These are the activations of a small neural network, seen along a few directions. Each row is one input.
Each table varies a few parts of the input and shows all the possible inputs, shuffled.
Descriptions start from the smaller parts, as in this example, which fits no table here: one of 5 places around a ring, together with either a single point or one of 11 places around a ring or (one of 2 separate values, together with one of 6 places along a line).
Shared parts are said once, and a part with two or three values counts as separate values.
(in the rows, 128 means zero)

Other details of the inputs shift rows strongly along three fixed directions, in all tables alike. That doesn't count.

Rows:
row 1: [ 62 178 142 122  99 112 108 203 108 130  44 146 159]
row 2: [121 121 148 162 146 149 107 153 159 114 178 117 159]
row 3: [ 86 120 162 181 119  86 143  73 136 147  59 143 135]
row 4: [154 120 129 142 143 138 130 131 123 110 177 108 132]
row 5: [218 142  92  86 148 154 150  97  71 132 143 139  74]
row 6: [204 143  75  87 146 133 148 103  89 125 176 158  42]
row 7: [141 119 151 148 162 167 109 150 162 103 186 112 161]
row 8: [128 151 118  99 121 139 120 164  84 130 120 124 126]
row 9: [112  88 132 146 138 142 116 137 158 112 178  86 134]
row 10: [130  90 165 155 142 150 115 118 181 108 171 125 159]
row 11: [142 139 141  97 114 143 120 154 103 119  98 131 162]
row 12: [137 149  95  72 121 115 142 132  93 158  82 136 105]
row 13: [ 94  92 131 186 111  63 165  11 124 167  77 158  56]
row 14: [ 73 152 171 128  99 100 112 176 121 124  12 148 187]
row 15: [116  94 135 189 108  72 173  20 113 180  81 158  76]
row 16: [134 165 146  96 109 141 110 174 125 109  96 136 167]
row 17: [114 163 106  98 107 134 107 184 119 122 107 124 138]
row 18: [107  93 139 132 150 139 126 123 174 120 184  81 150]
row 19: [126 107 115 125 120 139 119 132 127 132 165  99 133]
row 20: [ 85  86 137 165 130 120 135  92 196 132 174 102 155]
row 21: [210 155  85  94 139 141 150 123  85 119 164 145  72]
row 22: [123 107 161 170 143 145 134 111 166 114 170 111 151]
row 23: [130 152  99  96 125 133 108 172 118 128 112 141 113]
row 24: [127 146  98  96 131 117 125 139 137 139 118 144 126]
Each input here is: one of 4 places along a line, together with one of 6 places along a line.
- Changing only the place on the line of 4 turns row 19 into row 17. The same change can be made to row 11. Which row results? => row 16
- Change only the place on the line of 4 in row 5. List by row number the other rows that result. => row 3, row 7, row 22
- Change only the place on the line of 6 in row 13. List by row number the other rows that result. => row 3, row 4, row 9, row 14, row 18
- Start at row 10 and move only the place on the line of 6, one step at a time. The first step leads to row 7. Which rows follow, in order? => row 2, row 6, row 23, row 24
